Each row below holds a small network's activations on one input, seen along a few directions.
In each table, some parts of the input vary, and every possible input appears once, in random order.
A made-up example of a description, with smaller parts first: values(3) and (point or line(9) or (ring(5) and line(6))).
Shared parts are said once, and a part with two or three values counts as separate values.
In the rows, zero is written as 128.

Other details of the inputs vary at random and push rows far along two fixed directions, the same in every table; ignore that.

Rows:
x1: [140 106 202 161 102  98 148 186 129 138 142]
x2: [ 98 118 111 116 151 139 102 135 100 131 123]
x3: [221 149 174 142  70  90 166 146 199  84 155]
x4: [ 96 129 118 116 157 145 101 135 108 139 117]
x5: [170 165  86 118 106 131 131  86 162 108 137]
x6: [ 95 132 120 117 158 149 106 134 107 138 121]
x7: [168 157  93 125  90 126 152  71 148 125 125]
x8: [182 163 100 110 117 125 129  77 146 112 143]
x9: [ 94 117 119 137 145 129 121 120  90 153 120]
x10: [ 96 108 109 124 156 146 111 131 111 122 113]
x11: [179 169 101 101 115 126 123  80 153 120 135]
x12: [161 141  98 101 108 122 148  64 164 126 145]
x13: [141 110 188 155 115 112 138 203 152 113 147]
x14: [ 98 120 117 119 159 150 114 132 100 130 125]
x15: [ 84 113 112 143 132 137 124 122 104 142 112]
x16: [135 109 189 155 112 111 146 200 151 104 141]
x17: [ 79 109 127 101 152 134 120 116 110 151 122]
x18: [119  92 194 140 102  94 156 186 156 119 147]
x19: [137 101 193 170 106  93 151 186 140 134 138]
x20: [214 140 187 120  69  79 177 130 193 114 174]
x21: [180 167 107 101 122 131 131  75 152 115 130]
x22: [ 95 119 125 125 145 137 122 124  96 158 105]
x23: [175 168 109 122 109 117 143  63 143 142 131]
x24: [ 95 123 127 115 156 144 103 126 105 132 115]
x25: [177 158  94 116 118 139 139  79 158 110 139]
x26: [132 105 187 164 101  90 158 193 142 127 131]
x27: [ 89 116 101 125 143 139 105 136 113 120 116]
x28: [178 156  88 113 110 128 127  83 159 111 137]
x29: [ 87 115 110 128 145 144 109 128 112 116 116]
x30: [ 98 122 111 119 153 144 103 136 103 134 125]
x31: [ 87 123 103 130 147 149 112 137 114 122 121]
x32: [ 96 117 115 129 147 128 126 125  92 153 115]
x33: [ 97 125 115 120 159 151 116 135 100 131 126]
x34: [ 99 116 116 116 158 143 109 130  99 126 118]
x35: [173 154  97 130  99 127 145  66 150 133 133]
x36: [ 98 124 123 117 159 139 102 129 105 133 116]
x37: [133 102 188 163  96  98 157 193 140 128 129]
x38: [ 90 116 106 130 148 139 108 132 111 117 116]
x39: [140 114 204 152 113  90 152 190 136 143 130]
x40: [145 110 193 144 113 103 128 202 141 118 148]
x41: [179 170 102 102 115 130 121  81 156 123 136]
x42: [175 153  96 124  96 128 150  69 147 131 127]
x43: [178 160 103 116  98 125 148  68 136 135 133]
x44: [ 94 110 113 127 152 147 106 127 110 122 117]
x45: [ 96 126 123 115 162 151 112 130 105 135 117]
x46: [ 97 117 120 119 153 144 105 126  99 127 123]
x47: [ 84 114 109 145 138 130 125 121 103 142 112]
x48: [141  98 191 162 102 100 155 192 140 134 131]
x49: [169 168  90 118 111 138 144  83 159 104 139]
x50: [ 96 126 113 121 155 149 108 135 102 133 128]
x51: [ 95 116 104 127 152 147 104 137 115 130 119]
x52: [ 89 116 102 127 143 143 104 138 116 123 117]
x53: [176 163  92 117 118 140 142  82 158 111 140]
x54: [138 112 210 157 105  99 145 185 134 143 134]
x55: [180 159 100 117 102 123 149  70 138 138 133]
x56: [ 97 111 109 129 155 141 106 131 111 124 118]
x57: [ 93 110 109 137 145 131 128 126 104 149 110]
x58: [ 95 131 122 116 162 152 114 133 106 136 119]
x59: [ 94 120 128 125 140 139 122 122  94 156 105]
x60: [143 103 186 151 111 106 130 202 153 114 142]
Each input here is: line(4) and (point or ring(5) or ring(9)).
Changing only the line(4) part turns x50 into x13. The same change can be made to x46. Which row results?
Answer: x44
Changing only the line(4) part turns x43 into x42. The same change can be made to x14. Which row results?
Answer: x25
Change only the ring(9) part in x45. List by row number the other rows that result.
Answer: x4, x6, x11, x21, x24, x36, x41, x58
A walk changes only the ring(9) part. It starts at x5 and steps to x52. List the rest of the walk in order.
Answer: x27, x38, x29, x3, x16, x49, x31

Rows:
x61: [139 132 123 122 121 127 120 120 134 117 131]
x62: [140 135 121 131 123 125 122 121 134 115 131]
x63: [138 134 126 119 125 134 132 120 134 116 137]
x64: [  7 109  31 106 197 182  81  79  46 166  86]
x65: [143 131 119 128 126 127 122 123 136 117 129]
x66: [134 132 119 129 117 122 137 118 133 134 132]
x67: [133 131 127 113 126 121 127 117 139 132 139]
x68: [142 139 129 129 123 127 133 116 126 140 126]
x69: [145 144 125 127 131 131 124 125 131 124 131]
x70: [136 136 125 120 125 131 128 123 141 119 126]
x71: [136 131 126 131 120 128 140 113 129 130 131]
x72: [141 145 125 128 130 131 124 124 129 123 131]
x73: [136 130 120 130 118 123 137 117 135 136 131]
x74: [139 129 122 131 117 119 132 114 128 130 127]
x75: [140 127 123 131 118 120 132 113 129 132 125]
x76: [135 138 117 129 123 128 126 124 138 119 136]
x77: [ 97 100 179 142 144 126 116 200 110 132 126]
x78: [  9 106  39 105 199 183  85  76  50 165  76]
x79: [135 131 121 130 117 124 136 117 136 136 131]
x80: [135 136 121 120 120 130 125 125 139 121 137]
x81: [138 133 116 123 125 131 126 126 141 122 135]
x82: [138 128 129 114 126 118 122 113 133 127 134]
x83: [133 137 125 130 117 123 139 115 133 131 122]
x84: [141 131 122 123 129 134 132 122 136 117 134]
x85: [142 142 128 130 121 124 134 117 124 138 127]
x86: [137 129 133 112 130 124 134 113 135 127 139]
x87: [134 138 126 119 122 131 128 121 140 118 127]
x88: [147 141 126 123 130 133 124 125 133 125 130]
x89: [137 137 116 128 125 129 127 126 140 120 135]
x90: [138 129 124 133 116 121 129 113 128 131 126]
x91: [137 134 119 121 123 130 126 125 140 122 136]
x92: [ 97  89 176 145 137 119 115 199 115 124 126]
x93: [132 133 132 111 127 122 130 113 140 129 129]
x94: [ 93  95 176 150 142 124 127 197 113 120 131]
x95: [ 93  87 180 152 135 120 137 190 111 137 127]
x96: [137 136 121 125 128 131 129 123 141 119 125]
x97: [142 143 129 119 127 132 123 124 131 125 132]
x98: [143 138 128 129 124 126 135 116 125 140 126]
x99: [138 134 115 126 126 130 126 126 140 122 135]
x100: [135 140 123 128 124 129 129 122 140 116 126]
x101: [138 135 123 123 126 131 129 123 142 119 125]
x102: [138 131 122 132 116 119 131 115 126 130 126]
x103: [144 130 120 125 125 127 121 123 136 118 129]
x104: [ 89  93 179 150 132 114 134 193 114 137 118]
x105: [142 140 128 128 122 124 135 118 124 138 128]
x106: [136 132 125 130 121 126 142 114 127 130 131]
x107: [135 133 127 130 118 125 139 114 137 134 121]
x108: [134 133 121 132 115 124 134 117 135 134 131]
x109: [136 130 124 128 122 126 143 114 128 129 132]
x110: [142 140 130 131 121 127 132 116 126 138 127]
x111: [136 138 122 127 127 130 129 123 140 117 126]
x112: [140 132 125 121 127 134 132 121 135 117 136]
x113: [140 134 121 128 130 133 133 122 135 116 135]
x114: [ 99 100 176 147 147 125 117 201 111 131 125]
x115: [142 133 119 130 125 126 121 122 134 116 130]
x116: [132 135 127 131 117 125 137 114 135 132 121]
x117: [138 128 125 129 123 127 143 113 129 132 131]
x118: [ 94  86 175 154 132 114 125 189 109 138 121]
x119: [ 92  95 190 134 147 116 118 195 108 142 129]
x120: [141 132 121 126 131 134 132 122 135 117 134]
What is each input in this table made of?
Answer: values(5) and (point or ring(5) or line(6))
Changing only the values(5) part turns x78 into x75. The same change can be made to x116. Which row results?
Answer: x90
Changing only the values(5) part turns x76 into x72. The same change can be made to x99. Which row results?
Answer: x114
Change only the values(5) part in x115. List by row number the other rows that result.
Answer: x69, x89, x111, x113

Rows:
x121: [121 118 114 151 110 127 146 130 137 118 120]
x122: [136 136 133 125 127 123 120 140 142 105 139]
x123: [130 126 142 123 119 118 135 129 139 133 128]
x124: [133 115 136 129 120 115 136 120 130 133 139]
x125: [153 172  26  85 148 167 110  23 131 117 120]
x126: [131 122 136 134 129 127 139 125 120 134 138]
x127: [128 129 139 128 123 119 130 130 136 136 124]
x128: [131 121 140 123 115 116 139 126 132 132 134]
x129: [137 135 143 128 125 127 142 131 135 132 129]
x130: [142 124 137 139 114 113 125 135 127 133 128]
x131: [133 131 133 123 124 135 117 143 140 113 138]
x132: [135 136 140 136 124 124 131 138 124 133 123]
x133: [133 138 139 132 129 127 134 130 131 134 125]
x134: [ 27  90 104 138 186 163  86 153  46 159  94]
x135: [129 129 136 127 127 127 143 132 124 134 134]
x136: [139 128 136 127 132 128 123 150 145 118 139]
x137: [132 128 134 131 120 115 126 131 130 135 122]
x138: [134 127 135 126 134 132 121 139 134 106 132]
What is each input in this table made of?
Answer: point or ring(5) or (values(2) and line(6))

Rows:
x139: [105 118 140 131 131 122 137 137 127 130 126]
x140: [173 159 130 135 107 124 156 101 140 137 131]
x141: [117 119 145 127 126 116 124 141 119 145 128]
x142: [160 137 117 126 104 120 145  97 150 114 142]
x143: [116 132 139 138 131 133 116 151 124 119 120]
x144: [122 124 136 141 131 130 112 148 118 115 124]
x145: [162 152 131 115 107 116 142  96 147 131 130]
x146: [169 150 123 109 125 127 128 107 154 125 146]
x147: [115 124 149 122 134 126 123 139 119 140 117]
x148: [161 147 112 126 109 127 145 106 156 118 126]
x149: [167 156 117 112 118 129 132 113 149 113 151]
x150: [119 114 131 142 136 124 121 146 125 119 121]
x151: [118 106 133 138 124 131 129 143 124 122 126]
x152: [108 112 133 134 123 123 131 143 127 131 135]
x153: [108 115 135 132 129 117 131 140 125 135 134]
x154: [115 123 146 117 150 137 120 145 127 129 127]
x155: [165 159 124 112 119 132 138 112 151 108 143]
x156: [120 121 145 124 130 121 119 143 119 144 126]
x157: [120 114 148 129 129 117 125 135 114 136 124]
x158: [119 129 134 139 128 129 110 154 122 123 128]
x159: [172 146 128 115 112 118 132  96 141 127 132]
x160: [124 121 140 125 141 134 122 150 119 113 138]
x161: [104 115 138 133 125 128 136 139 128 126 127]
x162: [125 116 146 121 148 132 118 145 124 124 133]
x163: [ 79 143  40 107 169 168  99  61 100 137  95]
x164: [128 126 144 146 126 124 138 146 113 150 130]
x165: [170 139 111 130 108 122 142 105 152 113 131]
x166: [128 121 144 147 131 127 138 139 106 142 125]
x167: [110 113 135 135 125 134 132 144 129 127 121]
x168: [ 82 134  32 105 162 167 100  65  96 145 102]
x169: [115 120 129 140 133 123 119 151 130 128 125]
x170: [115 111 131 136 121 130 127 147 129 131 129]
x171: [111 110 138 135 132 118 133 136 121 126 131]
What is each input in this table made of?
Answer: values(3) and (point or ring(10))
Change only the ring(10) part in x171. List by row number the other rows that result.
Answer: x142, x144, x150, x151, x157, x159, x160, x162, x165
Change only the values(3) part in x168. List by row number the other rows that result.
Answer: x148, x165
